A small network was shown many inputs. Here are its activations along a few directions, one row for each input.
In each table, some parts of the input vary, and every possible input appears once, in random order.
A made-up example of a description, with smaller parts first: one of 5 places around a ring, together with either a single point or (one of 2 separate values, together with one of 4 places along a line) or one of 9 places along a line.
Shared parts are said once, and a part with two or three values counts as separate values.

Other details of the inputs vary at random and push rows far along two fixed directions, the same in every table; ignore that.

A family of inputs:
x1: [  8.2   6.3  18.9  -4.3   2.5 -42.3 -16.9  29.8  -5.2  23.6  37.6 -31.7
 -15.2  24.1 -31.5   6.6  31.0]
x2: [-35.2 -15.5 -39.0 -31.1  38.1  11.3  16.4 -38.5 -27.9 -16.0 -21.6  19.4
  11.1  20.2  24.4   3.6 -31.2]
x3: [  8.2  -1.2   4.9   1.9 -42.0  24.4   3.3  -5.6  16.8  -9.4 -29.8  31.9
   4.7 -42.7  24.3  -1.7   1.1]
x4: [ 17.4   3.4   9.7  50.4 -35.6  13.5  -6.2  32.4  30.2  -2.5  -5.4 -21.7
  18.4 -26.2 -26.5  -9.5  13.4]
x5: [ 13.1 -24.3   6.8  30.7 -37.7  -1.0  -5.7  45.3  28.3   7.4 -16.6  -7.8
   5.2 -44.5 -24.4 -10.7  32.5]
x6: [-16.7 -31.3  -6.6 -10.1   5.2  21.4  24.6 -23.3  -8.4  -6.7 -27.2  20.6
  17.5 -41.4  28.5   2.9 -14.0]
x7: [  0.1  12.7  19.2 -31.0  43.7 -44.6  -7.1  -6.7 -26.0  23.4  50.7 -19.6
 -22.5  37.5  -4.1  11.6   3.4]
x8: [ -7.0 -13.2  -9.3  -4.9  19.8  32.8  16.2 -30.0 -11.3 -23.2 -19.8   4.4
  18.5   0.4  27.9   5.3 -42.2]
x9: [ 19.0  26.8  18.2  14.5   2.5 -28.6 -17.0  29.1  -4.6   8.3  44.1 -44.4
  -7.8  49.9 -37.0   6.3   9.9]
x10: [ 16.6  -3.6   9.3  13.8 -46.5  24.6 -17.7  14.9  24.5  -3.6 -27.4  14.9
  -5.1 -27.4   8.3  -3.2  17.4]
x11: [-11.5 -26.1 -24.0  27.9  -5.6  14.7 -18.7   1.8   7.2  -4.6 -19.8   6.4
  11.7  -7.0   0.8 -15.3   3.6]
x12: [ -1.2   0.9  -8.1 -29.0 -16.9  30.7  27.8 -15.5   7.3 -21.0 -45.0  36.2
  -5.2 -29.9  28.8   6.4 -12.2]
x13: [-21.7 -19.5 -35.0  -2.4  13.0  15.4  15.1 -12.2  -0.4 -13.1 -30.7  22.3
  12.5  -8.8   9.8 -10.6 -16.3]
x14: [  2.3  -2.2  -5.5  49.1 -29.6 -11.2 -26.0  35.4  30.1  13.4   3.0  -5.2
  11.0 -17.9 -34.1 -25.1  31.8]
x15: [ -8.0  36.0  21.3 -51.7  65.0 -56.0  18.3 -20.6 -39.5  29.3  62.4 -22.2
 -29.8  46.4 -14.2  18.6   3.8]
x16: [ 22.1  15.4  19.8  23.3 -60.5   4.8 -12.6  30.5  39.2   4.3 -17.7  11.0
  -4.0 -42.6 -10.7  -8.7  33.5]
x17: [  5.3  -9.5  -5.5  53.6 -33.5 -12.5 -33.2  32.6  24.9  12.4  12.7  -2.5
  13.4 -12.7 -25.4 -25.7  26.9]
x18: [  1.4  57.4  12.1 -51.6  80.5 -48.5  26.1 -23.9 -48.6  10.5  76.7 -36.6
 -35.5  95.5 -18.8  26.0 -27.5]
x19: [-15.9  15.4  -7.7 -68.2  21.4  14.3  28.3 -45.5 -27.1 -15.9 -19.8  27.6
 -14.3  17.4  39.2  22.6 -30.9]
x20: [-15.7 -38.5 -10.0 -10.5  10.6  27.5  16.1 -21.3  -8.0  -7.2 -34.9  10.9
  11.0 -27.8  26.8   6.3  -8.9]
x21: [ 36.7  37.9  37.3  49.2 -16.7 -47.2 -35.8  49.1  13.5  25.0  77.6 -51.4
 -13.2  39.3 -58.5  -4.1  33.0]
x22: [ -7.8 -16.3 -12.1  -1.6  20.8  40.1  20.4 -29.6 -15.2 -22.9 -25.8  -0.3
  15.8   4.3  25.3   7.9 -36.0]
x23: [ -8.0   7.8  -1.9 -53.8  17.3  18.9  17.5 -46.1 -17.8 -14.1 -19.3  34.9
 -10.0   1.1  48.9  12.9 -31.8]
x24: [ -1.8 -18.8 -13.0  35.8 -15.9  -2.4 -33.3  17.8  18.0   2.5  -4.1   3.1
  11.9  -7.2  -7.8 -22.5   9.7]
Each input here is: one of 4 separate values, together with one of 6 places around a ring.
Changing only the choice among 4 separate values turns x3 into x21. The same change can be made to x12. Which row results? -> x18
A walk changes only the place on the ring of 6. It starts at x6 and steps to x15. List the rest of the walk in order. -> x5, x1, x20, x7
Change only the choice among 4 separate values in x7. List by row number the other rows that result. -> x8, x23, x24

A family of inputs:
x25: [  2.8  13.3  13.2 -10.1   4.8 -33.6 -14.2   8.1  -5.3  19.5  31.6  -7.4
 -17.2  17.1 -12.6   2.6  22.3]
x26: [  5.9   2.3   8.8  12.1 -18.4 -18.8 -17.0  21.5  13.5  16.7  10.2  -0.4
  -8.3 -11.0 -16.3  -7.3  30.4]
x27: [-32.5 -36.4 -28.2 -38.2  39.0  34.9  39.9 -51.1 -24.7 -20.3 -44.0  26.8
  16.7 -23.1  47.8   9.6 -40.3]
x28: [ -0.3  16.3  -5.2  12.3  11.5 -22.4 -20.5   7.9  -2.4   9.5  28.1  -8.7
  -8.4  37.4 -18.9  -8.1   6.8]
x29: [  7.9  -2.9  13.1  12.2 -17.0 -19.5 -23.3  21.2  11.3  16.6  12.5  -3.0
  -7.7 -10.6 -12.6  -6.1  27.0]
x30: [ -1.5  17.2  -7.4   6.2  13.6 -27.0 -19.5   5.8  -3.6   6.9  32.7 -11.2
  -7.5  37.7 -19.4  -6.4   3.1]
x31: [-13.6  11.2  -3.6 -51.6  47.6  18.8  35.2 -55.1 -35.2 -16.4  -5.4   9.4
  -4.0  23.6  37.3  20.7 -45.4]
x32: [-18.1   8.2 -14.4 -57.1  32.8  20.0  37.7 -53.7 -25.3 -17.4 -23.2  34.6
  -9.9   5.6  43.7  16.9 -36.2]
x33: [ 11.2   8.0   0.8  30.4  -6.4 -21.9 -35.9  24.2   8.9  14.1  30.5 -17.2
  -5.7  27.7 -24.8 -13.7  17.1]
x34: [ 16.1   3.3   9.8  26.8 -35.2  14.3  -6.2  24.5  24.0  -6.0 -11.8  -6.3
   9.0 -20.4 -10.5  -3.6   7.7]
x35: [  3.8  21.2  11.7  -6.5  29.8 -24.0   6.5  -1.1 -17.2   9.3  40.1 -25.3
 -11.5  35.9 -18.3   8.9  -2.6]
x36: [-11.0   2.5  -2.7 -26.0  37.9   3.5  25.6 -29.2 -29.0  -6.9   9.2  -7.4
   1.8  23.3  11.7  14.3 -28.0]
x37: [ -6.1 -17.7  -5.4   8.4  -3.2  -0.6   4.1   9.9   6.3   3.1 -12.8  -0.6
  10.3 -19.2  -5.0  -5.6   7.1]
x38: [ -7.8 -37.7 -17.4  22.7 -21.3  49.7  23.1  -4.5  14.6 -25.9 -56.4  14.2
  36.9 -53.3  18.3  -6.2 -20.2]
x39: [-19.2   4.3 -20.2 -20.7  35.2  -0.6   3.5 -31.5 -25.7  -8.0   5.1   8.1
   0.6  34.6  15.0   2.9 -25.6]
x40: [ 21.4  11.0  18.4  11.3 -30.3  -8.8 -21.8  25.0  17.8   7.6   8.4  -1.6
 -12.7  -5.4 -11.0  -4.8  21.1]
x41: [ 12.0   9.8  15.0   8.3  15.1 -19.3  -4.9   9.5  -7.5   8.9  35.0 -27.7
  -6.5  24.1 -16.7   5.3   2.6]
x42: [ 19.7   0.8  12.6  24.5 -52.7   5.8 -21.0  33.8  30.3   0.9 -11.6   4.2
  -1.3 -24.3 -10.2  -7.2  26.0]
x43: [  5.1  14.2   2.9 -14.1 -10.2  -1.9   4.0  -0.5   2.7  -0.6  -1.6  11.7
 -10.0  -1.7   5.0   2.1   0.9]
x44: [  4.3 -16.4   2.7  32.7 -23.3  -3.9 -12.6  31.8  20.5   9.9  -7.5  -8.7
   6.4 -25.3 -22.8 -12.0  27.1]
x45: [-13.2 -17.8  -9.1 -12.0  14.4   5.1  12.0 -10.5 -10.8  -2.3 -11.4   2.4
   6.9  -8.4   7.5   2.1  -5.4]
x46: [ 16.6  26.6  19.4  -0.8  -2.9 -13.8  -7.6   9.6  -1.6   6.2  28.0 -21.9
 -12.7  25.8 -14.9   8.6   5.5]
x47: [  7.5 -44.4 -14.1  52.6 -75.7  79.1   6.7  16.0  48.6 -34.6 -93.3  25.8
  41.8 -92.0  20.5 -15.8  -2.3]
x48: [-11.1   3.2  -0.6 -23.5  14.8 -15.2   6.1 -11.6 -10.0   9.3   7.6  10.2
  -7.1   2.0   7.3   2.9   1.4]
Changing only one part turns x40 into x42. The same change can be made to x31. Which row results? -> x46
What is each input in this table made of? -> one of 4 places along a line, together with either a single point or one of 5 places around a ring
Change only the place on the line of 4 in x38. List by row number the other rows that result. -> x35, x36, x41
Change only the place on the ring of 5 in x35. List by row number the other rows that result. -> x26, x32, x44, x47
Change only the place on the ring of 5 in x37. List by row number the other rows that result. -> x34, x38, x43, x48

A family of inputs:
x49: [ 39.1  38.0  39.1  27.5 -44.3 -34.4 -34.7  51.5  27.2  22.8  41.1 -23.3
 -24.6   9.7 -40.4  -3.4  44.5]
x50: [ 21.6 -26.5   4.1  50.9 -89.2  50.8 -10.0  36.6  55.9 -17.8 -67.2  22.5
  23.0 -83.2   6.2 -16.6  18.6]
x51: [ 26.9  20.3  30.7  26.4 -32.5 -43.1 -39.4  49.6  21.8  29.3  41.5 -22.0
 -20.0   5.6 -39.9  -8.1  49.1]
x52: [-23.3  -6.5 -29.9   7.3  71.1  -1.8   5.9 -30.0 -37.7 -11.3  29.4 -28.6
  19.0  64.9  -5.1  -0.1 -43.8]
x53: [ 21.8  36.1  28.5  -1.2  -7.0 -44.6 -22.9  27.0   2.6  25.1  50.7 -21.9
 -30.4  32.3 -30.6   4.6  31.1]
x54: [ -1.1 -23.0  -8.2   6.1 -42.3  48.4  14.9  -5.6  20.7 -22.7 -61.4  29.8
  21.0 -56.1  29.1  -1.9  -9.6]
x55: [-51.0 -40.9 -56.9 -10.1  65.6  16.7  18.9 -49.1 -33.6 -16.0 -19.8  15.0
  29.9  16.3  23.5 -10.0 -43.2]
x56: [ 11.4   7.5  13.4   8.0 -22.3 -11.2 -14.1  19.1  12.1  10.9   6.9  -2.6
  -9.8  -6.1 -11.1  -1.9  22.4]
x57: [-35.8 -38.4 -32.8  -9.4  64.0  22.5  38.8 -41.4 -33.8 -17.3 -15.4  -7.4
  32.3   4.3  18.1   4.2 -45.2]
x58: [ -8.1  24.5   4.9 -51.8  42.4 -20.0  16.2 -30.4 -30.1   6.4  24.2   4.3
 -23.9  35.2  12.7  16.6 -12.4]
x59: [ -1.2 -28.1 -10.1   9.4 -39.4  44.5  10.0  -0.5  22.4 -19.3 -59.6  28.2
  16.7 -57.1  23.9  -5.0  -3.5]
x60: [ -9.5  20.4   5.3 -52.2  43.1 -23.4  14.9 -30.1 -30.3   8.2  25.6   6.0
 -22.2  31.3  14.2  15.0 -12.2]
x61: [  9.3  16.7  12.0 -10.9  -9.3  -4.3   1.5   3.4   2.8   1.7   4.1   0.0
 -11.1   3.1  -0.6   6.6   4.2]
What is each input in this table made of? -> either one of 3 separate values or (one of 2 separate values, together with one of 5 places along a line)
Change only the place on the line of 5 in x60. List by row number the other rows that result. -> x50, x58, x59, x61
A walk changes only the place on the line of 5. It starts at x51 and steps to x56. List the rest of the walk in order. -> x53, x54, x49
